Each row below holds a small network's activations on one input, seen along a few directions.
Each table varies a few parts of the input and shows all the possible inputs, shuffled.
Descriptions start from the smaller parts, as in this example, which fits no table here: one of 8 places around a ring, together with either a single point or (one of 2 separate values, together with one of 4 places along a line) or one of 9 places along a line.
Shared parts are said once, and a part with two or three values counts as separate values.
In the rows, 128 means zero.

Other details of the inputs vary at random and push rows far along two fixed directions, the same in every table; ignore that.
To show where, the next rows are all for the same input, with only those details redrawn:
[ 94 147  85 152 160 121 130  75  97 169  87 180 118 119 132  99]
[ 94 148  86 153 159 119 130  75  98 170  87 179 119 118 134  99]
[186 130 241 164  96 170 126 145 140 130 212  77 179 132 127 158]
[ 96 148  85 153 159 119 131  75  98 170  87 181 119 118 133  98]
[108 141 168 167  75 152  83 118 150 147 110  95 116 133 197 129]
[ 98 146  88 153 160 121 131  76  98 169  87 180 119 117 134  98]
[107 141 168 167  74 151  82 118 149 148 111  95 116 134 196 129]
[ 94 147  84 152 159 119 130  76  96 170  85 179 119 118 133  99]

Table:
row 1: [200  96  80 156 192 139 187 163 101 108 241 170 152 110  57 142]
row 2: [ 75 158  90 115 111 111 141 137  94 118  35 166 144 131 111 118]
row 3: [131 125 119 124  83 159  99 125 142 130 127  63 106 141 225 126]
row 4: [ 80 160 116 165 118  93 188  98 106 116  70 176  85 136 120 143]
row 5: [ 77 140  55 162 162 115  82 150 122 112  83 178  93  55 121 114]
row 6: [168 131 236 120  53 162  99 189 124  95 173  73 199 134 110 142]
row 7: [157 114 181  74 137 105 210 175 137 106 152 141 147 122  72 155]
row 8: [119  83  41 109 190  85 107 100 138 152  95 118 110 124 130 103]
row 9: [143 147  57  98 146 125 154  72  91 127 110 159 105 144 138  94]
row 10: [ 67  92  59  90 167 111  96  96 157 148  91 146 124  89 132 104]
row 11: [143 125 139  90  90 109  72 136 172 117 109  56  95 185 188  99]
row 12: [103 144  80 110 128 110 188  98  89 110 113 152  65 145 128 161]
row 13: [199 137 144  65 188 110 182 145 119 115 183 126 144 184  44 144]
row 14: [170 124 133 199 179 134 169 158 112 120 206 175 138  90  44 135]
row 15: [102  79 136 128 100 146  59 180 205  85 119 106  88  94 176 128]
row 16: [157 111 153  60 145 121 150 140 128 115 167 148 180 140  63  96]
row 17: [171 130 136 166 181 136 168 113 113 167 199 150 178  94  52 144]
row 18: [ 88 131 141 141  82 150  43 149 160 135 112  74 132  76 171 151]
row 19: [ 74 152 171 143  51 111 125 180 141  86  73 101 120 125 176 172]
row 20: [118 115  21 131 164 121 144 101 114 164 125 142 126 112 143 116]
row 21: [205  57 103 131 211 114 134 165 127 100 193 150 125 124  61 135]
row 22: [167 115 229  73  63 152 149 202 177 100 155  69 166 155 113 150]
row 23: [178 142 159 147 187 139 178 101  88 147 196 166 184 120  58 130]
row 24: [ 69 138  78 111 146 122  88 112  83 150  67 161 141  91 125 101]
row 25: [120 152 131 109  54 161 125 124 141  99 104  75  74 172 189 157]
row 26: [196 143 245 159  69 159 131 138 142 104 201  96 177 159 120 150]
row 27: [ 87  96 155  81  87 142  66 143 176 125 115  80 132 126 183 112]
row 28: [192 121 160  76 183  89 196 156 115 111 193 133 122 167  54 177]
row 29: [102 163 175 164  43 144 126 123 155 105  76 104 105 166 172 148]
row 30: [130  99 135 101 114 116  68 134 168 126 114  41 105 161 200 110]
Question: Describe the family of inputs behind these rows.
Answer: one of 5 places around a ring, together with one of 6 places along a line
Question: The inputs of row 21 and row 5 match in every part but the place on the ring of 5. If row 28 is changed in the same way as row 21 into row 5, which row does it become?
Answer: row 19
Question: Change only the place on the ring of 5 in row 30. List by row number the other rows that result.
Answer: row 3, row 23, row 24, row 27
Question: Change only the place on the line of 6 in row 26. List by row number the other rows that result.
Answer: row 4, row 14, row 17, row 23, row 29
Question: Change only the place on the line of 6 in row 20. List by row number the other rows that result.
Answer: row 1, row 3, row 9, row 12, row 25
